Each row below holds a small network's activations on one input, seen along a few directions.
In each table, some parts of the input vary, and every possible input appears once, in random order.
A made-up example of a description, with smaller parts first: one of 2 separate values, together with either a single point or one of 9 places along a line or (one of 5 places around a ring, together with one of 6 places along a line).
Shared parts are said once, and a part with two or three values counts as separate values.

Other details of the inputs vary at random and push rows far along two fixed directions, the same in every table; ignore that.

Rows:
x1: -66; -32; -66; -41; 14; -135; 41; 104; 35; 0; -54; -33; 130; -142
x2: -42; 514; -182; -93; 360; 32; 197; -157; -68; 326; -324; -308; 285; 144
x3: 11; 162; -74; 39; 55; 111; 120; -202; -155; 246; -74; -198; 7; 90
x4: -39; 63; 170; 34; 178; 33; 203; -51; -13; 107; 200; -84; -76; 27
x5: 159; 372; -110; -27; 150; 151; 137; -361; -83; 199; -177; -225; 147; 234
x6: -68; -107; -76; 8; -309; -17; -383; 267; 189; -25; -86; 195; 202; 26
x7: 14; -127; -51; 12; -195; -34; -210; 161; 35; -19; -141; 202; 90; -21
x8: 28; 218; -80; -35; -22; 55; -149; -102; -25; 221; -245; -29; 153; 166
x9: -39; 139; -109; -83; -72; -195; -305; 293; 106; 15; -197; 109; 327; -86
x10: 110; -195; 14; 1; -323; -21; -260; 123; 90; -133; 27; 137; 90; -120
x11: -30; -219; -26; -66; -127; -130; -37; 202; 64; -188; 124; 54; 136; -265
x12: -84; 9; -113; -45; 19; -86; -85; 334; 106; 51; -107; 19; 308; -59
x13: 58; 319; -163; -182; 15; 58; -96; 22; -36; 76; -302; -189; 23; 248
x14: 86; -247; 369; 26; -21; 114; 298; -202; -92; -319; 323; 69; -742; 84
x15: -39; 107; -140; -101; -34; 137; -37; 145; -98; 11; -227; -237; -9; 84
x16: -47; -142; 1; 36; 24; -174; -39; 98; 75; -152; 76; 100; -31; -172
x17: 67; 146; -97; 4; -26; 148; 81; -160; -115; 154; -2; -193; 100; 34
x18: -17; -161; 142; 89; -91; 77; -16; -58; 72; -65; 124; 171; -162; 105
x19: -89; -319; -61; 86; -205; 12; -231; 264; 169; -130; 56; 260; -10; -55
x20: -77; -21; 40; 78; 66; 178; 172; -158; -57; 104; 95; -41; -130; 154
x21: 56; -85; 142; -49; 33; -103; 68; -99; 25; -195; 191; 61; -48; -94
x22: -40; -41; 126; 0; 86; -65; 166; -94; -66; 31; 157; -74; -122; -119
x23: 57; 30; 60; -97; 14; -114; -87; -40; 29; -88; 91; 6; 91; -70
x24: 88; -195; 178; 124; -29; 143; 303; -276; -133; -86; 336; -43; -304; -32
x25: -3; 239; -20; 1; 307; -12; 150; -169; -1; 95; -78; -88; -14; 57
x26: -57; -13; -220; -26; -104; 41; -127; 167; -52; 133; -220; 30; 227; -9
x27: -70; -140; 106; -9; -64; -86; 1; 191; 19; -35; 114; 79; -35; -220
x28: -25; 83; -88; -70; 67; 151; 113; 32; -119; -60; -160; -212; -149; 136
x29: -30; -106; 110; 7; -82; -165; -231; 299; 136; -112; 120; 214; 108; -72
x30: 39; 337; -161; 27; 277; 156; 118; -297; -98; 284; -229; -177; 29; 253
x31: -91; -123; -168; -42; -257; 20; -259; 280; -8; 105; -160; 85; 217; -116
x32: -27; -192; 53; 4; -121; -240; -122; 208; 107; -215; 51; 216; 42; -205
x33: 36; -26; -137; 19; -155; -65; -178; 107; 30; 20; -207; 91; 182; 3
x34: 28; 268; -232; -119; 178; 128; 29; -17; -32; 31; -285; -225; -68; 218
x35: 8; 88; -127; 58; 37; 62; 109; -124; -118; 152; -107; -136; 49; 80
x36: 31; -192; 341; 19; 90; 28; 323; -281; -107; -126; 470; -65; -377; -149
x37: 87; 104; 26; 41; -18; 29; -38; -199; -52; 137; -95; -47; -14; 124
x38: -18; 54; 27; -26; 28; -132; -59; 110; 70; -64; -82; 125; 90; -74
x39: 141; 130; 33; 87; 196; 185; 279; -439; -110; 66; 131; -172; -194; 141
x40: 75; -223; 232; 217; 68; 74; 252; -328; -101; -93; 293; 41; -484; 18
x41: -22; 61; -86; -73; -72; -227; -248; 196; 82; -29; -113; 79; 248; -105
x42: -52; -435; 261; 133; -49; -118; -23; 223; 158; -317; 375; 313; -269; -207
x43: -58; -159; 13; -2; -133; -197; -254; 424; 202; -185; 9; 270; 213; -134
x44: -110; 246; -146; -11; 60; 197; 26; -107; -25; 297; -114; -163; 144; 207
x45: 62; -187; 291; 49; 184; -4; 290; -328; -31; -224; 424; 11; -399; -106
Each input here is: one of 5 places along a line, together with either a single point or (one of 2 separate values, together with one of 4 places along a line).
Changing only the place on the line of 5 turns x32 into x1. The same change can be made to x18. Which row results? -> x20
Changing only the place on the line of 5 turns x45 into x36. The same change can be made to x25. Which row results? -> x27
Change only the place on the line of 5 in x37. List by row number the other rows that result. -> x3, x33, x35, x40
A walk changes only the place on the line of 4. It starts at x12 and steps to x2. List the rest of the walk in order. -> x1, x11
List by row number the other rows that have the place on the line of 5 in common with x13. -> x6, x8, x9, x10, x23, x29, x37, x41

Rows:
x46: 68; -118; 274; -112; 72; -20; 246; -50; -76; -317; 238; -66; -413; -1
x47: 37; -61; -388; -202; -175; -208; -343; 455; 135; -291; -289; 22; 348; -181
x48: -5; -263; 276; 141; -40; 81; 366; -177; -124; 44; 462; -41; -69; -215
x49: -156; -129; 273; 30; 215; -41; 239; 20; -25; -89; 357; -51; -400; -130
x50: 0; -258; 247; 278; 16; 64; 130; -310; 31; 37; 271; 249; -254; 72
x51: -45; -22; 1; -155; -71; -341; -249; 417; 205; -159; -15; 163; 397; -201
x52: -50; -209; 353; 203; -29; 106; 146; -179; -3; 64; 268; 207; -301; 136
x53: 40; -506; 342; 35; -393; -262; -314; 362; 241; -401; 317; 506; -63; -321
x54: 48; -198; 241; 118; -159; 229; 97; -122; -117; -111; 120; 87; -521; 238
x55: -51; -280; 181; 92; -85; 212; 298; -150; -142; 37; 483; -148; -164; -180
x56: 184; 237; -146; -26; 28; 226; 204; -590; -325; 233; -126; -402; -128; 129
x57: 31; -192; 279; 16; -220; 119; 58; -296; -184; 65; 373; -67; -314; -108
x58: -108; -192; 316; 168; 59; 63; 233; -111; -3; 64; 292; 184; -303; 31
x59: -109; 251; -231; -174; 78; -325; -239; 476; 182; 35; -295; -6; 605; -168
x60: -182; -22; -145; -69; 4; -324; -224; 580; 173; -13; -159; 116; 412; -280
x61: -241; -91; -239; -84; -125; -59; -354; 598; 134; 47; -163; 107; 306; -146
x62: 42; -241; 128; 59; -89; 286; 464; -192; -270; -25; 306; -266; -296; -95
x63: -5; -153; -158; 134; -250; -131; -423; 233; 198; 19; -143; 355; 362; -40
x64: -18; 215; -219; 63; 235; 292; 275; -321; -136; 222; -221; -233; -179; 294
x65: -21; -27; -179; -62; -338; -38; -568; 425; 204; 4; -191; 210; 304; 39
x66: 3; -10; -207; -114; -31; -373; -325; 334; 238; -143; -119; 180; 545; -255
x67: 173; -148; 299; 211; 29; -32; 40; -364; 61; -64; 287; 276; -263; 55
x68: -71; -161; 176; 83; 6; 248; 305; -107; -137; -9; 119; -15; -518; 152
x69: -7; -121; 250; -66; 126; -40; 313; 29; -85; -292; 210; -99; -455; -78
x70: -156; 15; 105; 78; 114; 217; 162; -128; -34; 202; 142; -38; -258; 170
x71: 56; -224; 158; 205; 68; 62; 396; -391; -124; 75; 450; -55; -11; -236
x72: -34; -165; 289; 153; -93; 198; 14; -171; -23; 5; 293; 123; -417; 203
x73: 11; -118; 279; 95; 284; -242; 280; -191; 53; -181; 369; 95; -204; -215
x74: 116; 797; 63; -148; 528; -12; 267; -529; -73; 309; -189; -337; 218; 329
x75: -92; 3; 136; 116; 28; 261; 79; -205; -40; 202; 114; -22; -250; 279
x76: -106; -172; -284; -30; -430; 82; -402; 537; 83; -13; -386; 143; 224; 73
x77: 159; -144; -162; 39; -267; 44; -292; 83; 48; -167; -169; 166; -68; 71
x78: 229; 851; -320; -138; 500; 231; 227; -660; -152; 347; -503; -543; 139; 524
x79: -107; -163; 347; 112; 189; -16; 254; -48; -35; -3; 312; 141; -298; -62
x80: 75; -101; -187; -82; -408; -2; -462; 446; 93; -147; -316; 183; 127; 58
x81: 23; 924; -161; -251; 659; 115; 281; -478; -111; 424; -270; -611; 267; 448
x82: 9; -625; 277; 46; -611; -212; -293; 290; 22; -208; 355; 378; -15; -485
x83: 138; 4; 339; 76; 214; -158; 212; -427; 39; -170; 335; 113; -212; -77
x84: 45; -177; 112; 6; 154; -56; 294; -101; -64; -330; 212; -72; -440; -132
x85: 161; -115; 326; 124; 88; -105; 93; -366; 92; -147; 322; 204; -210; -54
x86: -33; -269; 72; 99; 106; 129; 255; -87; -118; -166; 157; 15; -483; -48
x87: -80; -215; 211; 32; 73; 145; 274; 36; -141; -125; 160; -7; -502; 9
x88: -64; -212; 236; 181; 237; -61; 239; -173; -5; -26; 316; 179; -254; -127
x89: 130; 972; -777; -341; 299; -10; -233; -61; -6; 305; -936; -497; 828; 323
x90: -57; 160; -224; 1; -196; -65; -429; 331; 154; 197; -368; 169; 534; 145
x91: 32; 243; -320; -285; -174; -146; -374; 440; 89; -131; -468; -55; 440; -20
x92: 64; 688; -390; 21; 401; 398; 257; -593; -207; 525; -540; -488; 87; 627
x93: 144; 755; -261; -186; 243; 315; 264; -615; -390; 568; -446; -687; 140; 415
x94: 106; -254; 106; 191; -136; 217; 72; -254; -96; -153; 119; 114; -500; 183
x95: 49; -109; -241; -22; -380; -215; -425; 149; 46; 120; -153; 135; 566; -326
x96: -26; 11; -152; -152; -274; -110; -505; 412; 225; -80; -159; 131; 350; -74
x97: -166; 240; -321; -229; 31; -214; -312; 528; 169; 24; -284; -109; 527; -133
x98: -141; -139; -276; 83; -149; -146; -311; 358; 209; 96; -198; 293; 441; -147
x99: 53; -20; -216; -189; -353; -89; -447; 487; 142; -200; -343; 99; 275; -47
x100: 14; 801; -392; -121; 704; 144; 442; -442; -223; 388; -487; -663; 97; 338
x101: 40; 207; -198; -57; -169; -126; -464; 305; 188; 145; -355; 181; 531; 105
x102: 26; -719; -92; 115; -483; 74; 41; 244; -74; -333; 325; 85; -93; -474
x103: -54; 54; -150; -200; -220; -194; -458; 447; 201; -151; -140; 99; 377; -157
x104: -64; 71; 91; -59; 252; 24; 332; 12; -136; -56; 10; -223; -343; 0
x105: -54; -157; 251; 150; 308; -209; 297; -144; 20; -101; 336; 93; -251; -231
What is each input in this table made of? -> one of 5 places along a line, together with either one of 2 separate values or one of 10 places around a ring
Changing only the place on the line of 5 turns x93 into x56. The same change can be made to x87. Which row results? -> x86
Changing only the place on the line of 5 turns x73 into x84. The same change can be made to x67. Which row results? -> x77
List by row number the other rows that have the place on the line of 5 in common with x48. -> x51, x52, x53, x58, x59, x60, x74, x79, x82, x90, x101
List by row number the other rows that have the place on the line of 5 in common with x103. -> x49, x55, x57, x61, x65, x70, x72, x75, x81, x96, x97
